These are the activations of a small network on made-up records, seen along a few directions, one row for each record.
Each row is followed by the record's values for the fields Dak, Sege, Kal, Tidir.
A field that a record lacks is left out.
Other fields move the rows too, some of them a lot.
In the rows, zero is written as 500.
Random noise pushes rows far along 2 fixed directions. That doesn't count. These rows show it; they differ only by the noise:
[509 468 468 467 498 184 412 617 444 365 458 603 589 494 488]
[569 456 608 530 472 170 551 675 455 532 483 504 597 627 490]
[514 455 559 453 501 285 439 514 498 524 368 616 474 536 497]
[539 459 555 494 486 198 485 624 460 478 451 558 570 567 491]

[489 432 227 476 655 544 350 483 627 202 451 512 488 380 614]
Dak=s2 Sege=n1 Kal=t1 Tidir=z1
[514 480 404 509 497 172 433 710 412 265 556 541 679 480 503]
Sege=n4 Kal=t2
[418 601 393 469 490 392 377 526 428 240 557 504 611 366 420]
Sege=n3 Kal=t2
[440 432 475 350 587 626 284 203 636 568 177 743 212 415 543]
Sege=n1 Kal=t2
[627 398 471 631 554 568 673 660 570 560 646 313 576 650 594]
Dak=s2 Sege=n1 Kal=t1 Tidir=z2
[560 474 523 586 536 593 611 548 573 565 560 341 510 599 535]
Dak=s1 Sege=n1 Kal=t1 Tidir=z2
[486 420 418 419 559 452 340 423 545 448 350 678 405 450 539]
Sege=n1 Kal=t2
[550 461 487 553 582 520 538 524 622 482 468 375 478 569 554]
Sege=n1 Kal=t1
[506 515 527 516 447 570 565 509 447 565 574 492 516 504 489]
Dak=s1 Sege=n4 Kal=t1 Tidir=z2
[548 554 739 581 450 367 664 594 496 663 507 327 552 671 450]
Dak=s1 Sege=n3 Kal=t2 Tidir=z1
[584 557 594 670 407 543 761 718 405 607 832 223 708 657 426]
Sege=n4 Kal=t1
[532 394 346 494 585 442 444 564 555 357 466 557 508 467 628]
Dak=s2 Sege=n5 Kal=t1 Tidir=z1
[483 540 529 509 505 401 528 545 515 427 464 432 534 492 526]
Dak=s2 Sege=n2 Kal=t1 Tidir=z1
[487 487 381 505 568 632 450 450 574 403 503 463 469 448 535]
Dak=s1 Sege=n1 Kal=t1 Tidir=z2
[443 598 359 504 412 450 438 603 297 298 790 516 723 376 341]
Sege=n3 Kal=t2
[496 409 429 421 563 462 351 419 554 474 339 676 392 466 548]
Sege=n1 Kal=t2
[490 442 388 445 555 381 354 504 517 357 415 623 491 447 529]
Sege=n1 Kal=t2
[563 467 337 608 557 491 570 694 515 310 710 318 679 522 551]
Dak=s2 Sege=n1 Kal=t1 Tidir=z2
[512 442 488 483 551 496 497 475 575 506 393 528 430 500 596]
Dak=s2 Sege=n4 Kal=t1 Tidir=z1
[512 444 381 495 612 576 427 445 637 398 420 477 426 477 569]
Sege=n1 Kal=t1
[537 477 447 558 556 406 546 627 548 373 538 379 588 533 570]
Dak=s2 Sege=n4 Kal=t1 Tidir=z1
[473 418 276 436 670 669 329 343 686 324 338 567 351 378 626]
Dak=s2 Sege=n1 Kal=t1 Tidir=z1
[632 331 462 556 502 323 549 707 462 563 575 580 586 638 572]
Sege=n5 Kal=t2
[624 407 477 634 547 542 673 675 559 547 651 309 592 650 588]
Dak=s2 Sege=n1 Kal=t1 Tidir=z2
[437 525 392 438 481 617 409 407 454 417 513 611 468 361 490]
Dak=s1 Sege=n4 Kal=t1 Tidir=z2
[539 355 547 449 601 686 490 305 691 725 234 609 220 554 657]
Dak=s2 Sege=n5 Kal=t1 Tidir=z1
[528 446 487 509 541 438 527 546 549 477 446 491 492 520 591]
Dak=s2 Sege=n4 Kal=t1 Tidir=z1
[485 415 347 444 660 699 371 317 702 423 311 551 312 423 626]
Dak=s2 Sege=n1 Kal=t1 Tidir=z1
[463 545 517 484 510 442 492 492 525 426 432 466 496 462 522]
Dak=s2 Sege=n2 Kal=t1 Tidir=z1
[411 519 414 394 500 696 332 283 489 498 432 683 367 357 450]
Sege=n4 Kal=t2
[535 565 648 587 428 515 699 594 462 623 623 313 577 603 473]
Dak=s2 Sege=n2 Kal=t1 Tidir=z2
[571 321 550 444 528 555 457 393 566 774 316 735 298 590 583]
Sege=n5 Kal=t2
[561 452 452 576 536 552 575 591 540 490 593 392 550 567 549]
Dak=s1 Sege=n1 Kal=t1 Tidir=z2
[476 571 394 543 512 334 472 657 455 214 612 385 683 444 480]
Sege=n3 Kal=t1
[430 554 652 394 446 455 421 329 477 638 312 651 369 465 421]
Sege=n3 Kal=t2
[633 374 414 624 595 386 619 745 582 410 603 329 629 637 636]
Dak=s2 Sege=n1 Kal=t1 Tidir=z1

Here are new rows. What are their fields?
[548 478 468 578 542 584 579 557 560 495 582 355 535 561 532]
Dak=s1 Sege=n1 Kal=t1 Tidir=z2
[463 429 313 426 628 631 323 353 635 353 340 608 358 384 600]
Dak=s1 Sege=n1 Kal=t1 Tidir=z1
[487 418 292 455 663 650 359 375 679 336 364 538 375 403 624]
Dak=s2 Sege=n1 Kal=t1 Tidir=z1
[543 453 459 542 529 354 550 648 509 404 528 448 587 530 583]
Dak=s2 Sege=n4 Kal=t1 Tidir=z1
[652 383 679 627 590 603 740 537 705 798 429 270 400 771 629]
Dak=s2 Sege=n1 Kal=t1 Tidir=z1
[505 481 499 499 498 655 545 440 525 581 508 499 438 493 538]
Dak=s2 Sege=n4 Kal=t1 Tidir=z2
[583 359 618 510 575 618 591 409 666 777 306 515 293 641 648]
Dak=s2 Sege=n5 Kal=t1 Tidir=z1
[487 560 582 512 393 704 570 429 395 706 661 501 500 518 367]
Sege=n4 Kal=t2
[511 386 295 463 601 460 387 525 563 312 434 611 482 418 637]
Dak=s2 Sege=n5 Kal=t1 Tidir=z1
[491 421 425 449 613 668 401 333 660 507 312 569 311 466 601]
Dak=s1 Sege=n1 Kal=t1 Tidir=z1
[590 411 391 577 468 477 552 687 400 502 762 505 655 572 471]
Sege=n1 Kal=t2
[526 460 370 544 579 631 509 513 581 411 564 406 515 487 561]
Dak=s2 Sege=n1 Kal=t1 Tidir=z2
[507 546 544 559 517 625 595 488 557 539 548 325 503 543 501]
Dak=s2 Sege=n3 Kal=t1 Tidir=z2
[604 488 470 670 508 399 685 792 482 412 759 223 737 636 518]
Dak=s1 Sege=n1 Kal=t1 Tidir=z2
[451 603 660 479 456 605 521 348 509 656 451 453 416 511 387]
Sege=n3 Kal=t2
[449 692 633 555 416 434 608 560 434 460 611 284 625 508 382]
Sege=n2 Kal=t1
[500 502 592 488 458 676 564 391 501 695 473 527 395 521 500]
Dak=s1 Sege=n4 Kal=t1 Tidir=z2
[470 409 510 380 543 674 351 235 584 686 267 750 234 465 525]
Sege=n1 Kal=t2
